These are the activations of a small neural network, seen along a few directions. Each row is one input.
Each table varies a few parts of the input and shows all the possible inputs, shuffled.
A made-up example of a description, with smaller parts first: one of 2 separate values, together with either a single point or one of 9 places along a line or (one of 4 places along a line, together with one of 5 places around a ring).
Shared parts are said once, and a part with two or three values counts as separate values.

Other details of the inputs vary at random and push rows far along two fixed directions, the same in every table; ignore that.

Rows:
r1: [ 49  -4   4  -8   5 -38 -29 -19 -31  19 -16   9 -24]
r2: [ 44  -7 -24 -13  -3 -40 -25  -9 -33  22   2 -14 -17]
r3: [-12  -9 -12  -7   0 -24 -43 -11  42  -8 -12  18  -1]
r4: [-21   2   6  15 -19  28  20   4  29 -24  18  -6  19]
r5: [ 14  12  16 -41  17  27  24  12 -25  18  12 -16 -17]
r6: [ 33  13  17 -11  -6  22  28   5 -27  11  14 -29 -10]
r7: [  9  22  12   0  11  15  36   8 -45  27  -9 -30   9]
r8: [-15 -10 -31  -8   5 -22 -38 -10  32  -5  -1  17  -3]
r9: [  5  36  23 -13  21   9  32   6 -39  23   0 -25   4]
r10: [-29   4  -2  -3  -7  30  16   8  33 -24   5   3  12]
r11: [-32   1  11 -10   7  31  16   6  39  -6  18   7   5]
r12: [-21  -2 -29  33   3 -38 -25 -14  18  13 -16   8  21]
r13: [ 16   0  16  -7   9  28  31  15 -49   6   1  -5 -18]
r14: [  9  10 -19 -11  22 -55 -22  -2 -48  34 -12 -15 -10]
r15: [ -4 -20 -11  22   1 -32 -26 -19  27  -5  -5  30  -1]
r16: [ 22  21  28 -39  13  27  19   8 -18  18   6 -14 -20]
r17: [-41  21  23  20  12  11  23   4  27  -2   3  -3  26]
r18: [ 33  23  22 -14 -16  25  22   4 -30   0   7 -28  -6]
r19: [ 30  26  28 -22 -15  26  17   8 -29  -4  -4 -23  -8]
r20: [  3 -15 -18  19 -14 -32 -32 -13  35  -4   4   7   4]
r21: [ 37 -11 -22  -9  12 -33 -23  -9 -48  15 -14  15 -22]
r22: [ 22   7  11 -12   7  35  30  15 -53   1  -2   1  -4]
r23: [ 22  -9 -23 -37  16 -36 -32   1 -29  30  -2  -4 -31]
r24: [ -6 -23 -19  19   3 -31 -23 -18  23  -4   0  30   2]
r25: [-17  -5  29  25  -1  33  18   3  27 -24  -4  22  10]
r26: [-29 -22 -34  -7   4 -24 -35   0  27  -3   1  13  -5]
r27: [ 33  -6 -29 -14 -11 -40 -30  -2 -42  14  -1 -18 -19]
r28: [-36 -15   3  22  -2  38  23  19   7 -22   5  19  12]
r29: [-28   5  13  -7   3  34  12   5  40 -18   6   2   5]
r30: [-33  -1 -24  17  17 -48 -24  -9  16   9  -4   9  19]
r31: [ -8  -5 -26   8 -19 -29 -35 -10  27 -16  -6  14   5]
r32: [-19  -7  25  20  -7  26  22  -6  36 -12  15   1  12]
r33: [ 29   7  25 -13   0  23  30  -4 -30  16  12 -20 -11]
r34: [ 18  33  23   5   6  17  31   5 -37  26 -15 -27   4]
r35: [ -8 -18 -30  21   0 -20 -31  -8  10 -13 -10  39   7]
r36: [ 40  10 -24 -32   0 -33 -33  -6 -25   9 -21  -4 -23]
r37: [ 24  24  10 -24 -10  27  26  10 -35  -2   5 -23  -8]
r38: [-23  -2  14  24  -4  39  19   8  19 -26  -3  25  16]
r39: [ -2 -16 -14  23  -5 -21 -38  -8  19 -16 -21  39   7]
r40: [ 12  39  40 -11  17   7  24   5 -32  20 -10 -26   2]
r41: [ -1 -18 -17  24   3 -26 -30 -11  20 -10 -11  37   1]
r42: [-36  -3   2 -10   6  34  18   9  31 -17  13   1   9]
r43: [-17 -33 -23  21   3 -33 -23  -8  15  -2   3  23  -4]
r44: [ 37 -12 -24 -10  -5 -41 -26  -4 -37  24   2 -19 -24]
r45: [-13  -1 -11  34  -2 -39 -31 -15  25  10 -26   7  20]
r46: [-32   0  -1   5 -17  29  23  11  24 -27  14  -2  19]
r47: [ 25  19  36 -39  13  26  15   7 -14  14   0 -15 -18]
r48: [ -9  -2  27  20 -15  26  14   4  42 -19  12  -8  15]
r49: [ 33   0 -36 -35   3 -38 -32  -3 -33  12 -14  -4 -20]
r50: [-31 -13 -32  34   3 -40 -24  -5  10  14 -14   3  16]
r51: [ 26  -4 -37 -32   1 -38 -32   3 -37  13 -14  -9 -26]
r52: [-21   7  15  -3 -11  28   9   8  40 -26  -5   2  11]
r53: [-25 -15  15  16  -3  25  28   0  29  -9  22   1  16]
r54: [ 17  -3  21 -11   1  21  29   5 -37  17  14 -25 -17]
r55: [-16  -8  35  19  -9  25  18  -7  39 -13  10   1  13]
r56: [  3  -9 -13  16 -22 -31 -40 -12  32 -15  -4   7  10]
r57: [-28 -15  15  19   2  27  30   3  23 -14  17  15  13]
r58: [-22  -7  12  23   2  34  26   4  20 -21   7  23  12]
r59: [ 12  12   5 -24  -9  22  27  19 -43  -1   6 -28 -11]
r60: [-24  -5   3  12 -17  25  22   8  23 -23  20  -9  20]
Description of these inputs: one of 5 places along a line, together with either one of 2 separate values or one of 10 places along a line.
The inputs of r24 and r1 match in every part but the place on the line of 5. If r6 is changed in the same way as r24 into r1, which row does it become?
> r48
The inputs of r34 and r50 match in every part but the place on the line of 5. If r17 is changed in the same way as r34 into r50, which row does it become?
> r14
Change only the choice among 2 separate values in r40. List by row number the other rows that result.
> r45
A walk changes only the place on the line of 5. It starts at r3 and steps to r29. List the rest of the walk in order.
> r8, r42, r26
Change only the place on the line of 10 in r38. List by row number the other rows that result.
> r15, r16, r18, r20, r29, r31, r32, r36, r41

Rows:
r61: [ 2  4  1 -6 -1  4 -1  1  1 -2 -1  1 -1]
r62: [ 4 -2  0  1 -3  2  1  1 -5 -2  0  0 -1]
r63: [ -4 -17 -30  13  -6 -40 -40 -11  19  -5  -8  19   2]
r64: [ -9 -15 -30  18   0 -43 -38 -12  16   3 -11  19   5]
r65: [ 1  3  7  0  0  0 -1  0  2  2 -2 -3  0]
r66: [ 2 -4  0 -1 -1  2  2  2 -4 -1  3  0 -3]
r67: [ 3 -1 -1 -5  1  5  0  1 -3 -2  0  3 -4]
r68: [ 0  4  0  5  2  0  3  1 -7  4 -5 -3  3]
r69: [ 3  3  0 -5 -2  4 -1  1  0 -3 -1 -1 -2]
r70: [-1  5  0  4  1 -1  3  1 -6  5 -4 -5  4]
r71: [-4  1 -1  0  5 -1  4  2 -7  3  0  0  1]
r72: [-4  1 -1  3  4  0  4  1 -5  7  0 -3  2]
r73: [-53 -12  10  33  -9  33  21   6  57 -30  15  16  27]
r74: [ 3  1  2 -1  1  0  3 -1 -1  3  3 -3 -1]
r75: [ 2  0  0 -3 -3  1  1  2 -1  0  3 -6 -1]
r76: [ 2  4  0 -7  0  3 -1  1  2 -1  0 -1 -1]
r77: [-5  2 -1 -1  5 -1  4  2 -6  4  1 -2  1]
r78: [ -6 -15 -30   3   0 -40 -41 -12  23  -1  -5  19  -1]
r79: [-3  5  0  2  3 -1  3  1 -7  1 -3 -1  3]
r80: [-4  6  0 -1  2 -2  2  2 -4  3 -1 -5  3]
r81: [ 4 -1  2  1  1  1  4 -1 -3  1  2  1 -1]
r82: [ 5  1  3  3 -1  1  2 -2 -3  0 -1  2  1]
r83: [-3  2 -1  1  5  0  4  2 -8  2 -1  2  1]
r84: [ 2  1  0 -1 -4  1  0  2 -1 -1  1 -5  0]
r85: [ 1 -1  6 -1  3  1  1  0 -1  3  0 -1 -3]
r86: [ 1  2  6 -2  1  0  0  0  1  4 -1 -4 -2]
r87: [ 4  1  1  3 -4  1  2 -1 -4 -2  0 -1  1]
r88: [-3  5  0  3  2 -2  3  1 -4  6 -3 -6  4]
r89: [ 3  2  1  0 -4  0  2 -1 -1  0  2 -5  1]
r90: [ 3 -3  0  1 -2  3  2  2 -5 -2  2  1 -2]
r91: [-2  3  0  2  3 -1  3  2 -8  1 -3  1  2]
r92: [ 3  4  5 -1  0  0  1 -2  1  2 -1 -3  1]
r93: [ 5 -1  1  3 -3  2  2 -1 -5 -1  0  1  0]
r94: [ 4  4  2  0 -1  0  2 -1  0  1  1 -4  1]
r95: [ 5  1  5  2  1  2  1 -2 -2  1 -2  3  0]
r96: [-3  6  0  0  2 -2  2  1 -5  1 -3 -3  3]
r97: [ 2 -2  6  0  3  1  1  0 -2  3 -1  1 -4]
r98: [ 3  1 -1 -3 -4  3  0  2 -1 -3 -1 -2 -1]
r99: [ 1 -2 -1 -3 -2  1  2  2 -2  1  4 -4 -2]
r100: [ 4  0 -1 -2 -3  3  0  2 -3 -4 -2 -1 -2]
r101: [ 5  3  2  1 -4  0  1 -1 -3 -1  0 -3  1]
r102: [-2  1  0  5  4  0  4  1 -8  5 -3  0  2]
r103: [ 3  0  2  0  1  1  3 -1 -1  2  3 -1 -1]
r104: [ 2 -1  0 -1 -1  0  2 -1 -2  2  4 -4 -1]
r105: [-4  4  0  2  3 -2  3  1 -3  7 -1 -7  3]
r106: [ 6  3  2  2 -1  1  2 -2 -3 -1 -1  0  1]
r107: [ 3  1  0  0 -4  1  0  1 -3 -2  0 -3  0]
r108: [ 1  0  0 -8  3  3  0  1  1  0  2  2 -4]
r109: [ 1  2 -1 -8  0  3 -1  1  1 -1  1 -3 -3]
r110: [ 3 -1  6  1  2  1  0  0 -3  2 -2  2 -3]
r111: [ 1  0 -1 -6 -3  2  0  2  0 -1  2 -5 -2]
r112: [ 4  0 -1 -4 -1  5  0  1 -3 -3 -2  2 -3]
r113: [ 4  0  4  1  2  1  2 -2 -3  1 -1  3  0]
r114: [ 1 -2 -2 -6 -1  2  1  2  0  0  3 -3 -4]
r115: [ 3  0  4 -1  3  0  2 -2 -1  3  2  0 -1]
r116: [ 2  1  1 -1 -3  0  2 -1 -1  1  3 -5  0]
r117: [-5  3 -1 -2  5 -3  3  1 -4  4  1 -4  1]
r118: [ 3 -3  1  1 -1  2  3  0 -4  0  3  0 -1]
r119: [-3  0 -1  4  4 -1  4  1 -7  6 -1 -1  1]
r120: [ 4  4  5  1  0  0  1 -2  0  1 -2 -1  2]
r121: [ 2 -4 -1 -3 -1  4  2  2 -3 -2  2  1 -4]
r122: [ 2  1 -1 -5 -4  2  0  2  0 -2  0 -4 -2]
r123: [ 3  3  1 -5  0  4 -1  1  0 -3 -2  2 -2]
r124: [ 1 -2 -1 -7  1  4  1  1 -1  0  2  0 -4]
r125: [ 2  3  4 -2  1 -1  1 -2  1  3  1 -3  0]
r126: [-5  5 -1 -2  3 -3  3  2 -4  3  0 -5  2]
r127: [ 3  3 -1 -7 -1  3 -1  1  0 -1  0 -3 -2]
r128: [ 5  4  3  1 -2  0  2 -2 -2  0 -1 -2  1]
r129: [ 1 -4 -1 -5 -1  3  1  2 -2 -1  3 -1 -4]
r130: [ 4  2  6  1  0  1  0  0 -2  1 -4  0 -1]
r131: [ 5  3  5  1  0  1  1 -2 -2  0 -3  1  1]
r132: [ 3  0  7  2  1  2  0  0 -2  1 -4  2 -2]
r133: [ 3  1  1 -5  1  4 -1  1 -1 -3 -2  4 -3]
r134: [ 4  0  2  2  1  2  3 -2 -3  0  1  2  0]
r135: [ -6 -17 -31   4  -2 -40 -40 -11  22  -1  -5  17  -1]
r136: [ 1  3  0 -9  1  3 -1  1  3  0  1 -2 -2]
r137: [ 3  2 -1 -4 -1  4 -1  1 -1 -4 -2  1 -2]
r138: [ 2 -1  0 -7  3  4  0  1 -1 -1  1  3 -4]
r139: [ 1  1  6 -3  2  0  0  0  0  4  0 -3 -3]
r140: [ 1 -4 -1 -2 -1  1  2  2 -3  0  4 -2 -3]
r141: [ 3  0  0 -6  2  4  0  1 -2 -1 -1  5 -4]
r142: [ 3  3  2 -1  0  0  2 -1  0  2  2 -4  0]
r143: [ 2  3  7  1  0  1  0  0  0  1 -4 -2 -1]
r144: [ 3 -3 -1 -3 -1  4  1  2 -4 -2  0  2 -4]
r145: [-3  2 -1  2  4 -2  4  1 -5  7 -1 -6  2]
r146: [ 3 -1  4  0  3  1  2 -2 -1  2  1  2 -1]
r147: [ 3  1  4 -2  2 -1  2 -2  0  4  2 -2 -1]
r148: [ 3 -2 -1 -6  1  4  1  2 -4 -1  1  1 -5]
r149: [-55 -13  10  31  -9  31  21   6  60 -28  18  13  27]
r150: [ 3 -2 -1 -2 -3  4  1  2 -3 -3 -1  1 -2]
What do these inputs look like to the network?
> one of 9 places around a ring, together with either one of 2 separate values or one of 8 places along a line
The inputs of r100 and r98 match in every part but the place on the ring of 9. If r79 is changed in the same way as r100 into r98, which row does it become?
> r96
Change only the place on the line of 8 in r132. List by row number the other rows that result.
> r62, r82, r93, r95, r112, r133, r150
Change only the choice among 2 separate values in r96. List by row number the other rows that result.
> r70
Which other rows agree with r94 in the place on the ring of 9? List them by row number.
> r65, r76, r80, r84, r88, r89, r92, r122, r127
Change only the choice among 2 separate values in r91. List by row number the other rows that result.
> r64

Rows:
r151: [-27 -29  -1  30 -14   4 -12  -3  42 -28   0  30  10]
r152: [ -2  11  10 -11 -10  28  12   8   9 -18   8  -4   4]
r153: [-18  13  10   3   0  23  23   9  -7  -5   4  -8  13]
r154: [ -1  -7 -29  15  -5 -49 -36 -11  10  13 -10   0   8]
r155: [-34 -16 -16  11 -10   1 -19   6  40 -25   0  17  12]
r156: [ -6  -3   9  -8 -11  31  21  13   5  -8   8 -14  -3]
r157: [-29  -9  -9   7  -9  -3 -16  -5  57 -26   2  27  16]
r158: [ 48   1   4  -9  -7  -6 -11  -9 -24  -1  -6   4 -18]
r159: [ -7 -16 -25  -1   2 -30 -38  -4  21  -7 -15  21  -4]
r160: [ 35   8   2 -27   4  -5 -13  -7 -13  13  -1  -2 -18]
r161: [ -6   2 -16  12   9 -38 -27  -9   7   7 -20   7   7]
r162: [ 20   3  -1 -19  13  -7  -1  -1 -29  20  -1   0 -15]
r163: [ -8  -5  17  -7  -2  27  19   9   8  -8  13 -11  -8]
r164: [ 23   2 -15 -16   0 -13   0   3 -32  15   2 -12 -13]
r165: [-23 -20 -11  36  -6  -2  -5  -4  31 -18   6  31  13]
r166: [ -7  -2  18 -11   4  30  13  10   7  -2   6  -1  -6]
r167: [-14  12  27   8   9  20  22   5   5   8   1 -11  11]
r168: [ 18  20  -2  -4   4 -17  -7   1 -31  14 -13 -16  -3]
r169: [ 15  13  -3 -11  13 -10   2  -3 -31  16 -12  -5  -4]
r170: [  0   1  18 -12  -6  23  18   3  15 -11  18  -8  -2]
r171: [-13   9  10  -4   7  25  26  10  -2  -5   2   2   2]
r172: [-14   3   8   5  -2  23  28   9  -3   1   9 -18  14]
r173: [ 18   3   2 -13   8 -16   2  -5 -34  21   2 -15  -9]
r174: [-16   8   4   0   0  27  22  13  -5 -10   6  -4   5]
r175: [ 10 -11 -16  32  -5 -46 -35 -19   4   8 -18  17   5]
r176: [ 21  11   7  -6   8 -23  -4  -5 -28  23  -3 -21 -10]
r177: [  2   5   7  -9 -14  27  17   4  14 -12  13 -13   1]
r178: [ -4 -10 -22   6  12 -38 -30 -17   7  15  -9  15   0]
r179: [ -2   0  20  20   0  26  29   1 -10  -4   2   2  13]
r180: [ 21   0  -6 -16  11 -13  -2  -3 -32  14   5 -12 -19]
The inputs of r156 and r164 match in every part but one. If r155 is changed in the same way as r156 into r164, which row does it become?
> r174
What do these inputs look like to the network?
> one of 5 places along a line, together with either a single point or one of 5 places around a ring
Change only the place on the ring of 5 in r157. List by row number the other rows that result.
> r152, r160, r170, r177
